Each row has a name. Each piece below is followed by the name of the row it came from, unless a question asks for something else. Each question is about the rows just above it.

[113  97 200 123 120] -> <149>
[141  97 200 150 135] -> <31>
[126 121  27 114 133] -> <90>
[103 110  27 113 108] -> <30>
[129 129 144 134 129] -> <101>
[129 126 136 125 132] -> <156>
Which row holds this, read backwards? [ 27 121 126]	<90>
After [ 27 113], its row goes on with	[108]
find: [113  97 200 123 120]	<149>

[228  33  62 171] -> <84>
[195  35  62 206] -> <108>
[221  34  62 171] -> <94>
The rest of the row after [35 62]:	[206]
Go on from [221  34] to the end of its row.	[ 62 171]
Go on from [34 62] to the end of its row.	[171]
After [195  35  62], its row goes on with	[206]
Where do [221  34  62 171] appear?	<94>
After [195  35], its row goes on with	[ 62 206]

[115 128  53 117 172 158 146 130 138 159 176 191 128 144  98  70 177 129
 101 119 176 118 140 173 181 117  91 110]  <113>
[123 129 123 118 140 130 131 132 121 140 148 129 122 130 120 113 135 125
 124 121 142 131 129 134 125 141 117 136]  <39>
[147 126  99 122 134 124 128 120 118 144 161 152 154 147 123 116 149 141
 117 136 145 120 130 159 137 130 122 116]  <161>
[ 88 125  73 118 172 158 146 130 145 155 131 165 102 119 120  93 154 105
 122 108 174 141 122 159 178 120  96 127]  <8>
[149 115 117 119 122 108 117 116 117 139 153 144 152 141 136 120 140 155
 116 136 126 123 128 144 123 135 132 114]  <67>
[139 121 181 139  75  97 112 129 109 109  99  93 128 132 147 164  94 153
 147 137  94 130 124  95  91 139 168 139]  <169>
[124 127 125 122 148 134 120 124 134 137 145 121 136 142 119 105 157 128
 126 109 141 131 129 134 142 117 125 133]  <154>
[117 141 125 134 129 131 142] is which row, read backwards?	<39>
After [118 172 158 146 130], its row goes on with	[145 155 131 165 102 119 120  93 154 105 122 108 174 141 122 159 178 120
  96 127]

[111 141 168 102 154 134 133 115 138 124 153 145 127 151 109 135 111 123
 115 154 129 162] : <7>
[112 109 108 175 153 147 114  54 161 121 137 155 105 134 119 155 136  93
  94 138 136  73] : <5>
[118 140 122 120 123 160 127 148 108 116 120 128 147 102 128 141 153 110
 103 140 128 136] : <82>
[123 122 137 121 109 154 115 143 121 107 140 129 127 104 113 149 156 115
  99 145 151  85] : <147>
[110 109 112 170 155 148 123  85 134 131 129 152 118 131 130 122 133  90
 102 147 153  88] : <188>
[125 121 154 108 175 153 105 131 106 131 142 140 147 127 110 139 129 128
 130 138 125 163] : <155>
[112 109 108 175 153 147 114  54 161 121 137 155 105 134 106 155 136  93
  94 138 136  73] : <125>
[110 144 177 108 150 133 116 128 108 120 127 102 148 147 106 136 106 114
 108 153 129 156] : <63>
[118 140 137 120 123 114 147  54 108 116 120 128 147 102 128 149 153 110
 103 140 128 136] : <181>
The rest of the row after [147 102 128 149]:	[153 110 103 140 128 136]
The rest of the row after [154 129]:	[162]
Which row holds [112 109 108 175 153 147 114  54 161 121 137 155 105 134 106 155 136  93
  94 138 136  73]?	<125>
Which row holds this, read backwards? [102 147 128 120 116 108 148 127]	<82>

[ 76 143  78 170 169 137]  <26>
[143 113 111 169 137 148]  <57>
[143 113 111 170 137 149]  <28>
The rest of the row after [111 170]:	[137 149]
The rest of the row after [111 169]:	[137 148]
[170 111 113] is which row, read backwards?	<28>
Which row holds this, read backwards? [137 169 170  78 143]	<26>
Which row holds [170  78 143  76] read backwards?	<26>
The rest of the row after [113 111 169 137]:	[148]
Go on from [143 113 111 169] to the end of its row.	[137 148]

[132  64 116 154 144  52 115 156 147 120 130 162 135 124 135 135 163 125
 141] -> <69>
[132  63 130 153 124  68  85 134 110 126 102 162 157 126 149 152 161 128
 150] -> <13>
[132  63 130 153 124  68  85 134 110 126 102 162 151 126 149 152 161 128
 139] -> <105>
[124  99 125 118 126 135  83 111  77 127  81 136 156 126 154 152 136  87
 139] -> <92>
The rest of the row after [126 102 162 157]:	[126 149 152 161 128 150]
[132  63 130 153 124  68  85 134 110 126 102 162 157 126 149 152 161 128
 150] is in which row?	<13>
[154 126 156 136  81 127  77 111  83] is which row, read backwards?	<92>
The rest of the row after [156 126]:	[154 152 136  87 139]
Go on from [ 64 116 154] to the end of its row.	[144  52 115 156 147 120 130 162 135 124 135 135 163 125 141]
Go on from [132  64 116] to the end of its row.	[154 144  52 115 156 147 120 130 162 135 124 135 135 163 125 141]

[ 92 102 117 162 127 159 159 161 122 104 138 164 130 164 160 157 126  97
 151 100 102 125 148 115 146 125 111 147 157 105 115 104] : <99>
[162 157 116  78 143  78 167  75 112 174 152 161 141 148  76 126 164 125
  93 123 122  94 102 117 160 125 112 153  80 124 119 148] : <34>
[138 140 146 122 164 121  74 121 156 139  49 109 153 142 121 127 164 138
 124 138 139 165 126 145 135 136  99 147 120 137 157 119] : <78>
Go on from [127 164] to the end of its row.	[138 124 138 139 165 126 145 135 136  99 147 120 137 157 119]
Go on from [125 112] to the end of its row.	[153  80 124 119 148]
Which row holds [117 102  94] read backwards?	<34>
Go on from [122 104] to the end of its row.	[138 164 130 164 160 157 126  97 151 100 102 125 148 115 146 125 111 147
 157 105 115 104]
Go on from [121  74] to the end of its row.	[121 156 139  49 109 153 142 121 127 164 138 124 138 139 165 126 145 135
 136  99 147 120 137 157 119]
After [ 78 143  78 167  75], its row goes on with	[112 174 152 161 141 148  76 126 164 125  93 123 122  94 102 117 160 125
 112 153  80 124 119 148]

[131 131 203  91] = <14>
[120  81 145  54] = <61>
[131 131 203 169] = <93>
[136 188 149 108] = <148>
[120 128 145  54] = <122>
[130 127 201 158] = <116>
Go on from [128 145] to the end of its row.	[54]
[131 131 203  91] is in which row?	<14>
[201 127 130] is which row, read backwards?	<116>
[158 201] is which row, read backwards?	<116>

